These are the activations of a small neural network, seen along a few directions. Each row is one input.
Each table varies a few parts of the input and shows all the possible inputs, shuffled.
A made-up example of a description, with smaller parts first: one of 6 places along a line, together with either a single point or one of 11 places along a line or (one of 3 separate values, together with one of 8 places around a ring).
Shared parts are said once, and a part with two or three values counts as separate values.
(in the rows, 128 means zero)

Other details of the inputs vary at random and push rows far along two fixed directions, the same in every table; ignore that.

A family of inputs:
x1: [125 103 171 132  95 110 143 116 132  97 118]
x2: [151 185 106 139 162 153 156 144 135 158 140]
x3: [ 60  42  99  69  94 116  54 154 133 182 109]
x4: [176 186 100 123 175 170 159 151 143 134 142]
x5: [128  98 162 151 166 131 121 106 115 102 135]
x6: [123 181 169 120 113 132 163 153 155 120 112]
x7: [129  82 125 157  66  91 111  66 121  79 135]
x8: [146 155 154 147 173 133 170 121 130  99 139]
x9: [135  79 177 137  99 103 123  64 117  60 111]
x10: [177 219 120 118 112 136 164 139 159 136 118]
x11: [141  86 129 157  62 103 126  64 101  82 128]
x12: [ 68  83  98  69  99 109  73 168 127 187 105]
x13: [165 164 176 123 127 134 142 125 142  90 104]
x14: [163 160 160 148 179 137 164 118 127  94 135]
x15: [114  75 110 165 121 112 119  94  90 124 154]
x16: [142 108 168 157 165 133 121 103 112 100 134]
x17: [ 64 159 142 107 175 136 135 219 150 203 133]
x18: [ 81 146 151  71 131 109 118 201 155 178  99]
x19: [135  73 122 132  76 130 103  60 111  71 128]
x20: [165 203 106 142 164 145 165 142 143 151 147]
x21: [ 72  60 106  58  98 122  59 169 130 199 112]
x22: [115  86 158 158 147 120 146 115 116 109 148]
x23: [167 171 110 171 147 127 158 117 131 107 160]
x24: [156 180 101 124 168 167 144 154 131 137 147]
x25: [ 82 126  83  86 168 133  99 199 126 211 131]
x26: [154 181 112 175 143 130 160 114 126 107 158]
x27: [ 58  49 111 101  78 102  67 123 122 177 111]
x28: [156 195 112 106 113 142 150 153 137 135 106]
x29: [124 115 125 156  69  99 121  79 122  88 131]
x30: [111  73 105 155 131 127 116  81  90 112 144]
x31: [159 173 177 112 131 133 129 150 143 116  99]
x32: [139  65 104 180 128 133 126  61 103  82 138]
x33: [163 185 107 115 115 145 148 160 154 133  97]
x34: [110 107  97  93 161 149 100 169 124 190 143]
Each input here is: one of 2 separate values, together with either one of 6 places along a line or one of 11 places along a line.
The inputs of x29 and x26 match in every part but the choice among 2 separate values. If x11 is changed in the same way as x29 into x26, which row does it become?
> x15
Which other rows does x8 become when the place on the line of 6 takes its other values? List them by row number.
> x5, x14, x16, x17, x22
Start at x6 and move only the place on the line of 6, one step at a time. The first step leads to x1. Which rows follow, in order?
> x18, x9, x13, x31

A family of inputs:
x35: [155 194 141 118 119 149 173 154 171 108 113]
x36: [200 192 154 123 119 149 164 109 132  97 112]
x37: [ 89 130  74  84 150 143  85 196 132 216 116]
x38: [ 95  40  97 155 100 123 110  64 105 123 144]
x39: [191 187 140 115 123 138 157 149 142 112 100]
x40: [175 187 147 156 180 132 170 138 135 103 161]
x41: [173 206 151 103 128 153 154 123 149 105 115]
x42: [201 183  98 129 146 155 164 121 132 104 152]
x43: [186 181 146 157 185 163 169 117 125  91 128]
x44: [ 85  23 145 142 147 121  84  90 103 131 135]
x45: [174 211 149 132 118 134 159 122 158  90 129]
x46: [155 183 147 158 180 140 155 142 140 135 141]
x47: [173 195  98 148 139 148 149 135 139 135 150]
x48: [ 89 131  70  86 152 137  88 187 124 201 112]
x49: [ 76  41  87 145 106 120  98  87 100 136 134]
x50: [ 79  46 134 140  71  92  72 107  99 117 119]
x51: [ 87 119 125  62 124 115  87 207 139 208  93]
x52: [162  72 111 192  93 138 154  13  97  46 160]
x53: [ 82 130 125  60 126 133  85 213 171 192  97]
x54: [166 198  87 146 147 155 179 124 125 112 127]
x55: [ 96 120  82  86 142 144  87 189 135 209 132]
x56: [155 186 147 154 178 143 154 153 138 132 149]
x57: [ 97  54 136 138  76  86  85 104 104 115 116]
x58: [ 84  28 148 167 136 118 118  71 101 110 144]
x59: [176 182 141 134 112 131 181 136 140 102 108]
x60: [ 71  34 140 124  79 102 101  76 126  93 124]
x61: [173 203 137 135 110 151 181 153 134  99 112]
x62: [170 178 147 135 184 163 157 151 135 125 139]
x63: [ 91  40 136 148 154 118  92  85  89 103 124]
x64: [ 84  64 141 127  87  92  85  88 133 102 127]
x65: [ 57 131 129  68 118 122 104 204 156 210 105]
x66: [ 97 118 121  72 116 120  89 205 132 189  93]
x67: [168 194 147 137 115 134 152 131 167  92 119]
x68: [186 187 140 107 129 134 157 148 142 119 100]
x69: [ 76 123 133  82 110 117 112 183 134 198 107]
x70: [ 75  60 148 120  82 109 107  72 115 106 125]
x71: [ 89  51 148 135  78  88  80  80 104 126 123]
x72: [101  43 145 117  85 114  84  66 121  86 124]
x73: [ 90 133 130  93 115  97  96 190 138 193 106]
x74: [ 79 115 130  79 183 133  93 219 135 214 138]
x75: [106  51 100 152  99 105  88  75 102 121 165]
x76: [180 181  96 129 147 164 148 129 139 138 133]
x77: [176 186 142 128 118 128 185 133 140 104 108]
x78: [101  46 134 122  80 115  79 105  99 107 109]
x79: [151 187 141 159 183 140 153 146 132 127 134]
x80: [ 82  35 142 168 141 119 117  75  94 101 137]
x81: [104  37  96 147 101 112 117  70 100 105 162]
x82: [ 85 107 129  85 184 126  98 205 132 195 140]
x83: [ 63 157 133  70 123 110  84 197 153 208 113]
x84: [ 73  37 137 170 145  96  86  77  88 105 134]
x85: [154 179 147 139 176 150 183 155 135 126 154]
x86: [ 77 123  81  85 136 132 110 203 136 220 145]
x87: [180 197 100 156 140 147 156 118 140 129 144]
x88: [179 193  96 140 143 134 157 136 137 124 160]
x89: [198  85 115 178 102 142 145   9  96  32 165]
x90: [160  84 161 201 136 140 171  32 100  37 159]
x91: [ 82 133 123  86 116  94  88 215 145 208 100]
x92: [102  58 140 135  86  78  92  93 111 117 114]
x93: [172 114 101 199 111 123 142  17  93  40 144]
x94: [ 89  45 145 108  89 113  76  88 121 121 112]
x95: [185 196 144 111 127 150 160 123 161  82 115]
x96: [158 169 145 143 177 142 186 143 133 109 156]
x97: [164 101 160 170  78 128 166  14 121  12 138]
x98: [171 201  92 153 145 146 152 129 133 128 136]
x99: [ 68 131 116  70 115 115 108 234 140 214  96]
x100: [165 191 142 121 119 134 179 149 141 122 109]
x101: [173 193 151 155 177 139 167 142 135 114 160]
x102: [ 66 138 132  79 118 107  80 198 156 208 109]
x103: [160 183 140 164 181 150 190 120 120  89 128]
The inputs of x53 and x67 match in every part but one. If x43 is changed in the same way as x53 into x67, which row does it become?
> x79
The inputs of x45 and x97 match in every part but one. If x47 is changed in the same way as x45 into x97, which row does it become?
> x52
Describe the family of inputs behind these rows.
> one of 3 separate values, together with either one of 11 places along a line or (one of 2 separate values, together with one of 6 places along a line)
Which other rows does x95 become when the place on the line of 11 takes its other values? List them by row number.
> x36, x39, x41, x51, x53, x66, x68, x72, x78, x94
Which other rows does x89 become when the choice among 3 separate values takes its other values? List them by row number.
> x75, x86
Which other rows does x51 become when the choice among 3 separate values takes its other values? List them by row number.
> x73, x100
Which other rows does x81 become when the choice among 2 separate values takes its other values? List them by row number.
> x96
Which other rows does x103 become when the choice among 2 separate values takes its other values? List them by row number.
> x54

A family of inputs:
x104: [ 94  88 113  90 101 117  84 148 126 162 105]
x105: [ 81  28 153 140 148 116  92  95 101 116 138]
x106: [ 80  39 115 148 120 112  96  86 101 129 145]
x107: [158 136 146 155  91 119 158  80 126  69 126]
x108: [132 195 122 134 168 132 150 180 142 165 139]
x109: [ 33 105  99  86 157 111  86 229 136 243 131]
x110: [117 177  92  88 175 151 118 220 141 212 124]
x111: [220 238 179 134 150 160 200 131 154  70 111]
x112: [113  50 133 139  76 108  99  58 111  81 123]
x113: [225 248 143 147 120 156 209 110 152  68 120]
x114: [119  38 116 158 118 122 101  54  95  94 152]
x115: [119 187 112  64 131 138 115 219 160 203 106]
x116: [134 137 147 142  99 108 134 110 132 104 122]
x117: [165 125 121 167 137 142 150  72 115  76 149]
Describe the family of inputs behind these rows.
> one of 2 separate values, together with either a single point or one of 6 places along a line
The inputs of x110 and x104 match in every part but the choice among 2 separate values. If x108 is changed in the same way as x110 into x104, which row does it become?
> x116
